Here are a small network's activations along a few directions, averaged over the inputs that share one value of a field.
Values that are neighbours, or in one group, have similar rows; names and order tell nothing.
In the rows, zero is written as 500.
Random noise pushes rows far along 2 fixed directions. That doesn't count. These rows show it; they differ only by the noise:
[511 195 475 619 526 505 471 542 689 571 709 533]
[555 465 424 644 454 440 452 434 551 456 600 454]
[627 492 324 613 457 327 351 608 642 384 667 349]
[606 500 355 625 451 361 384 542 602 401 637 379]


Field Keve:
v12: [551 402 361 608 517 403 413 553 680 448 667 399]
v6: [622 684 472 372 551 579 587 496 417 285 463 635]
v13: [606 400 468 402 663 373 332 705 639 696 705 375]
v3: [518 476 273 498 456 324 519 779 644 531 506 248]
v4: [329 460 504 444 496 684 590 431 538 770 532 519]
v5: [667 473 532 318 487 449 208 693 652 491 575 408]
v9: [329 396 471 559 615 482 518 396 348 513 513 502]
v10: [816 712 310 272 447 325 451 958 604  58 584 215]
v11: [483 313 497 394 621 480 416 698 483 701 738 430]
v1: [483 507 485 567 530 273 429 663 639 335 447 580]
v15: [320 342 576 578 525 408 565 544 505 428 359 635]
v2: [519 669 683 378 433 633 482 528 501 690 333 437]
v14: [523 371 609 427 597 799 723 430 406 530 515 847]
v7: [494  11 638 305 546 709 271 819 708 725 641 574]
v8: [202 626 631 578 468 514 784 257 429 528 212 658]
A value of Keve combines one of 3 hidden first parts with one of 5 second parts; all combinations occur once.
Changing only the second part turns v9 into v11. v3 has the same second part as v9; what does that change turn v3 into? -> v4
Changing only the second part turns v5 into v6. v7 has the same second part as v5; what does that change turn v7 into? -> v14

Field Fut:
p18: [343 454 434 532 531 460 543 433 467 605 519 485]
p16: [531 731 317 624 404 417 419 366 347 408 485 361]
p20: [533 456 514 441 442 502 468 601 638 662 562 391]
p15: [481 443 572 450 466 504 344 511 570 636 486 527]
p19: [569 546 660 334 446 689 630 451 447 453 392 594]
p12: [429 491 417 630 455 472 619 416 566 389 449 523]
p8: [401 400 560 661 606 554 678 292 441 465 510 624]
p5: [618 693 218 535 432 296 319 667 634 343 517 194]
p6: [385 151 548 551 606 603 574 430 553 712 620 617]
p1: [465 360 622 503 535 719 549 249 398 751 488 612]
p17: [575 883 507 537 397 532 445 235 272 502 385 404]
p9: [573 522 629 395 496 665 606 468 337 457 420 620]
p4: [401 545 431 597 540 366 601 517 511 393 468 511]
p2: [597 669 587 361 485 557 485 560 410 316 534 499]
p13: [499 542 457 608 497 327 319 538 529 452 482 357]
p11: [413 410 574 624 522 568 704 194 390 498 466 720]
p3: [435 410 497 612 530 335 469 569 621 379 479 538]
p10: [446 614 503 445 468 470 458 519 428 628 492 406]
p14: [619 297 597 332 580 575 453 825 659 504 544 608]
p7: [480 307 649 317 550 719 611 650 512 659 506 717]
A value of Fut combines one of 5 hidden first parts with one of 4 second parts; all combinations occur once.
Changing only the second part turns p11 into p2. p8 has the same second part as p11; what does that change turn p8 into? -> p9
Changing only the second part turns p1 into p6. p17 has the same second part as p1; what does that change turn p17 into? -> p16
Changing only the second part turns p18 into p4. p13 has the same second part as p18; what does that change turn p13 into? -> p3
Changing only the second part turns p14 into p15. p19 has the same second part as p14; what does that change turn p19 into? -> p20

Field Sagul:
k9: [381 613 513 686 384 512 404 203 434 655 412 458]
k4: [464 548 333 744 461 329 545 333 441 305 463 399]
k8: [407 557 474 392 504 408 571 747 526 293 408 578]
k2: [458 542 370 657 554 341 416 353 453 473 575 384]
k1: [647 764 561 257 402 639 471 498 382 411 405 487]
k5: [533 148 769 409 589 701 503 587 590 541 540 801]
k3: [542 669 491 469 447 405 402 541 495 697 386 287]
k6: [361 599 611 676 489 645 921  50 276 481 302 745]
k7: [672 650 453 329 490 587 420 590 399 512 618 380]
Sagul is arranged as a ring.
Name the neighbours of k6, in listed order. -> k4, k8
Name the neighbours of k1, in listed order. -> k5, k7

Field Dep:
u10: [432 522 419 608 510 486 607 461 440 367 480 551]
u3: [572 390 683 348 525 750 679 511 440 580 469 734]
u14: [542 466 346 577 574 429 467 654 595 490 608 311]
u6: [481 531 606 542 496 530 417 350 304 659 434 582]
u7: [707 607 523 334 494 512 446 673 556 362 520 467]
u1: [525 668 318 594 466 236 543 543 547 249 557 446]
u9: [501 835 509 558 377 593 533 183 237 594 378 420]
u13: [533 876 552 547 304 568 331  87 246 477 249 422]
u16: [377 567 464 554 526 432 466 244 273 459 428 481]
u8: [496 556 340 561 460 400 497 409 474 512 553 408]
u5: [343 279 550 573 503 462 567 575 592 677 538 448]
u17: [545 296 654 270 574 620 510 713 596 506 575 660]
u15: [462 136 398 593 572 389 398 756 853 434 685 523]
u11: [549 350 636 288 539 744 584 666 508 510 540 625]
u18: [552 484 418 434 547 489 341 656 669 617 697 352]
u2: [427 315 411 567 519 314 552 707 749 491 536 499]
u19: [538 877 643 299 380 638 570 424 292 345 293 516]
u20: [586 555 380 607 441 325 335 503 553 397 555 316]
u12: [554 860 307 675 504 189 453 420 369 189 362 427]
u4: [495 623 574 503 492 568 522 381 434 671 322 459]
A value of Dep combines one of 5 hidden first parts with one of 4 second parts; all combinations occur once.
Changing only the second part turns u1 into u3. u15 has the same second part as u1; what does that change turn u15 into? -> u7
Changing only the second part turns u9 into u14. u6 has the same second part as u9; what does that change turn u6 into? -> u16
Changing only the second part turns u11 into u10. u17 has the same second part as u11; what does that change turn u17 into? -> u12

Field Nak:
h10: [498 701 522 452 418 456 330 419 416 549 367 352]
h9: [628 529 463 386 465 611 561 608 495 429 523 467]
h4: [534 404 432 633 536 428 462 447 454 476 624 464]
h2: [494 457 367 614 465 510 540 449 555 526 585 372]
h6: [466 580 525 457 485 443 583 573 583 471 486 552]
h13: [408 604 578 463 427 540 628 405 437 397 351 517]
h3: [617 496 619 555 508 446 528 524 538 344 487 573]
h14: [419 517 480 595 544 486 569 378 483 635 588 478]
h15: [558 407 537 447 500 540 341 485 614 678 520 484]
h11: [573 555 531 387 533 589 484 461 377 377 510 592]
h1: [357 457 567 630 453 578 657 354 386 542 318 620]
h8: [409 610 469 619 552 365 565 490 434 441 382 467]
h7: [635 657 398 323 505 512 503 613 434 447 514 467]
h12: [454 573 444 581 499 423 414 414 488 309 457 560]
h5: [424  90 610 395 565 617 397 690 659 863 676 564]
A value of Nak combines one of 3 hidden first parts with one of 5 second parts; all combinations occur once.
Changing only the second part turns h6 into h14. h13 has the same second part as h6; what does that change turn h13 into? -> h2
Changing only the second part turns h9 into h10. h11 has the same second part as h9; what does that change turn h11 into? -> h15
